Small tables with named rows and columns. After each table, cells are looked up by row and column.

Bavi =
	Gefi	Risopin	Bugadob	Finage	Mig	Gol
Fufi	200	143	177	117	217	186
Kudukit	151	142	206	84	148	154
Dinegez	54	171	188	197	197	137
Sonodeb	161	136	135	181	187	150
Vez	144	194	174	151	145	229
Geme	123	36	189	130	95	201

Dinegez, Gefi => 54
Geme, Bugadob => 189
Dinegez, Gol => 137
Kudukit, Bugadob => 206
Geme, Gol => 201
Fufi, Risopin => 143
Fufi, Gol => 186
Geme, Mig => 95
Geme, Risopin => 36
Fufi, Finage => 117
Fufi, Bugadob => 177
Vez, Risopin => 194
Geme, Finage => 130
Kudukit, Risopin => 142
Vez, Bugadob => 174
Kudukit, Gol => 154
Sonodeb, Bugadob => 135
Vez, Gol => 229
Row with the largest Risopin: Vez

Rim:
fields: Vomiz, Tireku, Sug, Lep, Vud, Vake, Doz
Lim: [677, 547, 491, 566, 600, 673, 579]
Ruv: [614, 590, 576, 593, 602, 608, 598]
Rana: [554, 601, 639, 594, 573, 574, 584]
Vog: [437, 544, 703, 519, 463, 491, 545]
Tun: [558, 602, 633, 592, 576, 576, 587]
Vakofi: [625, 584, 564, 592, 606, 616, 597]
Nul: [719, 523, 435, 533, 553, 721, 550]
Benuniv: [481, 579, 688, 554, 523, 532, 556]
Sefe: [727, 518, 426, 524, 539, 728, 548]
Govapev: [561, 601, 634, 593, 581, 576, 587]
Gifab: [922, 555, 306, 347, 172, 840, 486]

Tireku of Ruv is 590
Tireku of Vakofi is 584
Vud of Vog is 463
Doz of Rana is 584
Vomiz of Govapev is 561
Vomiz of Lim is 677
Lep of Rana is 594
Tireku of Nul is 523

Mes:
|  | Lemilos | Pemef | Duf | Tes | Milu | Rinoti | Rar | Gat | Subadab | Poman |
|---|---|---|---|---|---|---|---|---|---|---|
| Madovab | -30 | -32 | 15 | -30 | -22 | -7 | 8 | -1 | -45 | -18 |
| Mifatug | -31 | 13 | -24 | -46 | -22 | 10 | -3 | -37 | -19 | 5 |
| Rifot | -2 | -39 | -28 | -60 | 2 | -22 | -50 | -40 | -29 | -29 |
| Ler | 34 | 56 | -75 | -14 | -47 | 27 | -15 | -96 | 7 | 19 |
| Sizibu | -51 | 46 | -56 | -78 | 2 | -32 | 8 | -29 | 14 | -9 |
| Sefi | -76 | -2 | 18 | -37 | -8 | -16 | -58 | 20 | -25 | 4 |

Lemilos of Sizibu = -51
Rinoti of Rifot = -22
Tes of Mifatug = -46
Milu of Rifot = 2
Duf of Sefi = 18
Gat of Mifatug = -37
Tes of Sizibu = -78
Rinoti of Ler = 27
Rinoti of Sefi = -16
Lemilos of Sefi = -76
Subadab of Mifatug = -19

Dovudu =
         Gim  Mitin  Kifide  Tano
Vok      169    136     137   181
Vibur     93     84     207    99
Nik       78    144      74   137
Rek      128    104     143   126
Riderus  177     73      82    80
Gib      165     52     124   114
Giguv     86    181     149   175
Madup     94     74     127    63
Kem       89    150     147    99
Vit      135    137     129   125
Luzevu   163    137      67    90
Forutuf   66    141     154   142
Kol       92    138     185   153

Mitin of Kem: 150
Mitin of Kol: 138
Tano of Kol: 153
Kifide of Vok: 137
Mitin of Rek: 104
Kifide of Luzevu: 67
Mitin of Riderus: 73
Tano of Luzevu: 90
Gim of Vit: 135
Kifide of Gib: 124
Kifide of Nik: 74

Table Mem
cols = Bol, Suf, Kiv, Seva, Mon
Regeze: [226, 103, 221, 130, 207]
Toses: [136, 94, 201, 156, 50]
Nizogi: [225, 227, 46, 232, 222]
Tur: [181, 180, 102, 48, 197]
Guk: [154, 159, 115, 193, 76]
Mosoka: [100, 69, 142, 225, 185]
Dise: [58, 78, 176, 156, 114]

Mosoka, Suf: 69
Nizogi, Mon: 222
Dise, Seva: 156
Tur, Bol: 181
Mosoka, Seva: 225
Regeze, Mon: 207
Dise, Bol: 58
Toses, Kiv: 201
Dise, Kiv: 176
Toses, Mon: 50
Tur, Suf: 180
Guk, Mon: 76
Mosoka, Mon: 185
Toses, Suf: 94
Mosoka, Kiv: 142
Nizogi, Seva: 232
Regeze, Kiv: 221

Table Gibabek
	Gefuz	Movem	Gog
Sigikup	7927	4783	-577
Gil	7401	5113	804
Kez	2105	1179	-5500
Tetun	5838	5502	2274

Gil, Movem -> 5113
Tetun, Movem -> 5502
Kez, Movem -> 1179
Tetun, Gefuz -> 5838
Gil, Gefuz -> 7401
Tetun, Gog -> 2274
Sigikup, Gog -> -577
Kez, Gog -> -5500
Sigikup, Movem -> 4783
Sigikup, Gefuz -> 7927
Gil, Gog -> 804
Kez, Gefuz -> 2105

Zuk.csv
,Dakotut,Riz,Geledut,Mon,Gupep,Bule,Dakit,Vukir
Deneri,35,98,85,98,64,40,92,6
Zosem,85,63,55,20,8,37,70,78
Nozesi,32,14,66,82,60,79,82,15

Dakotut of Zosem = 85
Mon of Deneri = 98
Riz of Nozesi = 14
Gupep of Nozesi = 60
Dakit of Deneri = 92
Dakotut of Nozesi = 32
Dakotut of Deneri = 35
Vukir of Zosem = 78
Bule of Deneri = 40
Mon of Zosem = 20
Gupep of Deneri = 64
Riz of Zosem = 63
Gupep of Zosem = 8
Dakit of Nozesi = 82
Riz of Deneri = 98
Vukir of Deneri = 6
Vukir of Nozesi = 15
Geledut of Deneri = 85

Zarukil.csv
,Dek,Zinita,Vop,Reg,Kemad
Vifa,118,101,134,142,242
Dupi,171,163,116,138,98
Motob,119,132,181,121,153
Pazol,101,97,166,114,116
Bav,74,188,139,149,92
Fif,68,97,93,165,167
Vofu,111,159,158,139,32

Vifa, Kemad: 242
Vofu, Reg: 139
Vofu, Kemad: 32
Dupi, Kemad: 98
Dupi, Vop: 116
Bav, Vop: 139
Pazol, Zinita: 97
Pazol, Vop: 166
Motob, Zinita: 132
Which row has the largest Kemad? Vifa

Puzunan =
	Pupugot	Guka	Bug	Zek	Soze	Tufak	Vosam
Nupilom	169	142	95	57	152	99	113
Kozufu	135	117	103	119	123	113	127
Pabiduv	112	80	170	170	133	175	142
Fumov	137	107	160	235	120	196	119
Zos	98	112	120	46	123	77	146
Sopomil	119	101	135	97	132	116	156
Zeroz	41	63	134	112	116	87	139
Veruz	121	114	134	154	124	139	125
Beda	149	168	104	122	133	138	97
Rukefib	144	82	169	175	146	183	123
Vakiner	91	62	176	230	139	205	138

Fumov, Guka: 107
Fumov, Pupugot: 137
Pabiduv, Tufak: 175
Rukefib, Guka: 82
Vakiner, Zek: 230
Sopomil, Zek: 97
Kozufu, Vosam: 127
Fumov, Zek: 235
Beda, Soze: 133
Beda, Vosam: 97
Pabiduv, Pupugot: 112
Kozufu, Zek: 119
Zeroz, Vosam: 139
Beda, Bug: 104
Veruz, Zek: 154

Table Bag
	Danago	Vebagi	Sitif	Gapimun
Tamapo	149	74	123	60
Livomev	159	227	183	208
Sas	136	83	132	87
Dazeki	155	184	178	176
Bofifa	185	210	181	145

Bofifa, Gapimun: 145
Livomev, Gapimun: 208
Bofifa, Vebagi: 210
Dazeki, Gapimun: 176
Bofifa, Sitif: 181
Sas, Vebagi: 83
Dazeki, Vebagi: 184
Bofifa, Danago: 185
Sas, Danago: 136
Sas, Sitif: 132
Sas, Gapimun: 87
Tamapo, Sitif: 123
Livomev, Danago: 159
Livomev, Sitif: 183
Which row has the largest Gapimun? Livomev

Table Sekes
	Bafif	Ven
Tinevul	0.413	0.245
Setudon	0.734	0.036
Gok	0.200	0.936
Bikoro	0.872	0.483

What is the Ven of Setudon in Sekes?
0.036
What is the Ven of Bikoro in Sekes?
0.483
What is the Ven of Tinevul in Sekes?
0.245
What is the Bafif of Gok in Sekes?
0.200
What is the Bafif of Bikoro in Sekes?
0.872
What is the Bafif of Setudon in Sekes?
0.734
What is the Bafif of Tinevul in Sekes?
0.413
What is the Ven of Gok in Sekes?
0.936

Table Mib
|  | Safavi | Nor | Num | Nibik | Bog |
|---|---|---|---|---|---|
| Saku | 6.80 | 7.08 | 8.06 | 6.21 | 5.54 |
| Biguze | 4.63 | 1.66 | 3.61 | 5.53 | 3.17 |
| Fom | 6.22 | 4.37 | 5.08 | 4.52 | 3.40 |
| Puvuman | 4.84 | 4.50 | 3.03 | 4.73 | 2.66 |

Puvuman, Bog => 2.66
Fom, Safavi => 6.22
Saku, Safavi => 6.80
Puvuman, Num => 3.03
Fom, Nibik => 4.52
Biguze, Nibik => 5.53
Saku, Nor => 7.08
Puvuman, Safavi => 4.84
Saku, Bog => 5.54
Biguze, Num => 3.61
Fom, Nor => 4.37
Saku, Num => 8.06
Fom, Bog => 3.40
Puvuman, Nor => 4.50
Biguze, Bog => 3.17
Fom, Num => 5.08
Puvuman, Nibik => 4.73
Biguze, Safavi => 4.63
Row with the largest Safavi: Saku

Table Vokegef
	Nol	Gokizu	Zap	Tagutis	Saf
Debapum	-725	-331	44	-308	-700
Vegob	-696	-457	8	-354	-795
Mul	-60	-839	-645	-741	-418
Rupoti	-660	-411	18	-336	-713
Falotet	205	-740	-266	-483	127
Tamo	-680	-908	532	-618	-335
Fini	-745	-482	30	-327	-721
Tuk	-721	-396	87	-372	-697
Dononag	-537	-676	-75	-412	-742
Zivuma	-738	-538	68	-343	-757
Vinere	-93	-684	-102	-509	-524
Foto	-813	-430	72	-363	-732
Sif	-583	-470	6	-341	-753

What is the Saf of Debapum in Vokegef?
-700
What is the Tagutis of Sif in Vokegef?
-341
What is the Gokizu of Foto in Vokegef?
-430
What is the Gokizu of Zivuma in Vokegef?
-538
What is the Gokizu of Tamo in Vokegef?
-908
What is the Tagutis of Zivuma in Vokegef?
-343
What is the Gokizu of Tuk in Vokegef?
-396
What is the Zap of Sif in Vokegef?
6
What is the Saf of Vegob in Vokegef?
-795
What is the Tagutis of Vegob in Vokegef?
-354

Table Pagiko
	Ton	Rogaku	Zarazik	Tol	Patisi	Rom	Sakodu	Nezefuv	Duk	Zup
Vefeguk	5226	5183	3225	3963	4730	3964	4916	4234	4504	5851
Vek	4885	4922	5449	5428	5047	5276	5780	7266	6655	1873
Rel	3431	3147	5880	5169	3146	5632	3853	4392	5188	3276
Gero	5146	4291	3958	8013	4192	3277	4687	3674	5166	2971
Fis	5833	3617	3253	4821	6348	6007	3818	2524	3288	3851
Gor	3344	4162	2119	7999	3146	2505	4209	2524	4800	7454
Situm	3019	3147	4361	4179	4460	5789	3818	2543	3288	4784
Bugo	3019	4678	1980	4365	5403	2505	5210	4992	4773	6534
Mifutev	6881	6251	1980	4684	5158	6274	5213	4657	5937	7146
Pezoli	5641	4511	3351	5073	5960	5605	6357	2586	5891	5547
Suvez	4318	4993	3979	6424	6092	5481	6341	6295	7108	1873
Meki	5653	5938	3223	6573	3687	6902	4547	7775	7354	3634
Monisiz	4690	5102	3778	3963	4275	5104	5274	4176	5539	7535

Rel, Sakodu => 3853
Meki, Tol => 6573
Suvez, Nezefuv => 6295
Gor, Zup => 7454
Rel, Zarazik => 5880
Vek, Duk => 6655
Mifutev, Rom => 6274
Vefeguk, Tol => 3963
Vefeguk, Nezefuv => 4234
Monisiz, Rogaku => 5102
Situm, Sakodu => 3818
Situm, Rogaku => 3147
Situm, Ton => 3019
Vefeguk, Ton => 5226
Vek, Rom => 5276
Situm, Zup => 4784
Monisiz, Sakodu => 5274
Mifutev, Zup => 7146
Row with the largest Ton: Mifutev

